Each row below is a small network's average activation on inputs in which a field has the value named, seen along a few directions.
Values that are neighbours, or in one group, have similar rows; names and order tell nothing.
In the rows, zero is written as 500.
Strong random noise was added to every row along 18 fixed directions; ignore it. To show where, here is one row again and again, with new noise each time:
[321 307 463 324 422 518 320 574 438 430 411 349 436 558 404 543 327 457
 600 484 531 355 383 264 478 492 476 580]
[493 470 474 427 500 511 786 464 659 524 588 527 597 614 403 557 716 356
 461 486 476 404 618 460 684 413 371 497]
[844 498 603 527 536 596 600 698 477 526 447 428 509 467 473 250 645 531
 392 600 374 539 412 554 583 494 531 561]
[351 586 513 574 569 625 452 525 197 568 520 679 444 620 534 640 319 620
 451 536 282 685 441 686 502 666 722 315]
[584 412 464 694 576 407 547 520 384 622 537 557 433 325 383 471 371 577
 437 601 613 647 345 448 378 595 505 635]
[448 573 953 725 421 567 517 658 284 257 587 468 276 472 668 561 468 482
 332 526 536 625 613 469 518 656 481 467]
[617 513 618 470 493 461 451 590 585 414 505 409 509 444 508 335 550 434
 546 513 448 438 549 743 524 556 577 446]
[472 495 498 498 482 390 582 425 650 437 529 476 578 509 471 443 499 466
 473 398 600 400 665 477 558 449 410 512]
[459 441 676 335 663 519 663 508 596 665 470 577 515 536 430 631 732 421
 492 647 522 489 407 488 547 486 560 609]
[369 469 454 535 485 289 549 435 410 671 634 586 591 481 470 389 298 634
 325 533 689 519 552 296 499 500 260 622]
[318 542 545 606 584 653 278 653 449 533 563 452 639 686 661 639 426 406
 690 516 596 436 544 495 538 433 382 593]
[475 455 343 462 458 637 603 412 467 665 635 500 573 475 573 362 551 389
 450 516 514 499 363 348 455 415 485 494]
[568 636 443 575 773 560 550 419 414 616 576 573 622 536 435 517 604 444
 464 359 505 367 319 525 453 601 549 501]
[562 682 663 505 477 469 381 691 377 503 484 497 373 459 510 729 678 402
 534 376 404 447 495 474 632 686 432 421]
[461 476 384 401 403 415 351 639 534 479 535 578 444 561 443 687 351 646
 495 676 449 625 494 413 579 331 418 636]
[436 576 526 576 510 547 611 482 523 499 619 674 453 534 523 489 605 391
 328 562 565 534 396 584 392 639 539 414]
[605 436 664 559 613 448 797 567 464 633 486 569 540 510 325 458 512 579
 311 523 387 589 638 352 832 440 489 623]
[475 408 488 354 505 413 279 594 554 492 637 713 487 658 212 628 572 183
 430 584 549 441 413 554 376 758 391 582]
[684 589 563 552 447 404 669 474 562 437 491 417 472 364 640 365 576 701
 483 615 511 605 573 776 435 439 547 435]
[463 597 653 402 400 439 406 508 507 550 686 477 539 502 586 257 528 320
 325 506 457 445 603 431 686 405 607 527]


Values of Mibaz:
j8: [653 413 428 784 541 625 686 492 517 399 790 597 362 360 406 544 605 368
 450 764 533 684 249 592 310 509 508 597]
j6: [349 492 621 475 635 526 269 521 644 463 298 585 543 559 527 662 434 471
 659 346 592 483 601 556 420 585 500 476]
j2: [365 522 522 738 510 575 529 497 474 291 581 522 552 792 559 755 389 573
 560 598 565 636 743 597 526 315 396 587]
j4: [357 589 525 601 390 458 419 510 461 320 614 580 438 554 619 645 358 557
 488 521 552 599 644 655 417 558 410 402]
j7: [511 515 351 675 574 407 574 393 404 428 446 437 524 550 406 429 380 697
 512 498 578 416 434 598 387 542 505 490]
j9: [767 522 483 586 472 547 730 428 321 620 517 424 517 437 568 464 620 645
 453 617 404 705 589 499 540 354 515 556]
j11: [428 743 599 421 493 285 477 475 396 556 704 522 478 551 543 627 695 471
 421 616 572 375 485 564 534 524 393 566]
j1: [446 451 629 686 341 605 518 491 342 353 427 335 399 592 620 423 420 500
 420 598 560 576 589 372 495 445 578 542]
j13: [370 438 482 453 400 389 523 554 587 685 416 538 609 617 482 297 565 381
 524 599 628 453 575 694 447 669 368 401]
j5: [599 411 278 397 471 468 507 534 516 513 482 410 547 412 435 448 516 611
 671 482 456 387 373 550 417 549 245 429]
j3: [536 471 543 680 382 697 471 594 513 418 488 421 397 363 642 497 430 449
 494 427 443 590 552 153 695 337 482 555]
j10: [623 429 440 555 282 585 487 550 393 470 259 345 470 580 516 395 493 522
 504 422 402 567 709 275 640 396 502 495]
j12: [426 519 407 606 471 624 410 493 623 389 541 564 559 571 545 467 420 363
 526 405 406 489 621 599 584 504 562 370]
Mibaz is arranged as 4 separate groups.
Which other values are in the same group as j11? Give them in the order they are listed.
> j4, j9
Which other values are in the same group as j1? Give them in the order they are listed.
> j3, j12
Which other values are in the same group as j2? Give them in the order they are listed.
> j6, j13

Values of Zife:
l6: [674 514 651 279 517 510 444 770 498 432 598 437 559 435 576 406 580 626
 474 527 497 368 401 449 463 570  15 548]
l8: [540 604 743 507 466 529 354 642 523 162 308 396 359 536 565 570 548 553
 466 255 529 323 566 306 541 544 405 493]
l3: [438 498 680 428 400 388 416 562 699 507 617 521 471 315 626 286 421 377
 464 593 469 585 646 686 625 414 728 467]
l12: [418 438 374 507 374 541 452 471 572 387 427 303 572 599 622 735 462 553
 870 474 496 521 788 586 565 242 366 496]
l10: [250 543 284 401 482 533 466 366 539 786 405 677 561 495 656 374 315 685
 485 636 413 643 425 541 526 352 811 391]
l2: [659 560 689 490 766 543 660 508 322 776 536 526 711 443 574 512 647 601
 601 436 366 539 608 739 574 635 401 428]
l1: [405 528 482 262 372 334 656 309 463 708 395 420 431 461 470 556 534 567
 484 538 313 559 594 421 752 329 788 420]
l4: [401 537 503 243 432 788 487 333 681 422 361 587 441 457 846 607 598 597
 548 442 427 604 467 411 360 326 633 351]
l9: [570 492 682 516 696 442 598 426 525 501 539 556 486 469 360 802 633 464
 520 435 520 543 574 357 582 431 410 682]
l7: [381 313 508 676 592 570 733 479 808 453 548 702 445 355 326 605 485 317
 454 302 613 514 521 220 606 513 368 529]
l5: [392 615 375 616 482 521 574 438 568 399 351 584 463 661 450 604 539 497
 326 316 608 361 501 238 559 530 512 477]
l14: [347 441 429 346 572 266 322 519 453 551 692 646 581 500 341 616 195 650
 518 524 445 499 565 553 586 505 388 568]
l11: [386 546 414 599 398 418 487 523 517 541 502 505 468 675 410 569 544 331
 418 603 609 512 505 471 523 501 548 532]
l13: [242 659 518 316 501 377 386 347 477 451 586 528 495 691 567 799 517 565
 505 613 563 413 521 480 495 374 533 567]
Zife is arranged as 4 separate groups.
Which other values are in the same group as l11? Give them in the order they are listed.
> l1
Which other values are in the same group as l14? Give them in the order they are listed.
> l6, l3, l2
Which other values are in the same group as l13? Give them in the order they are listed.
> l10, l4, l5
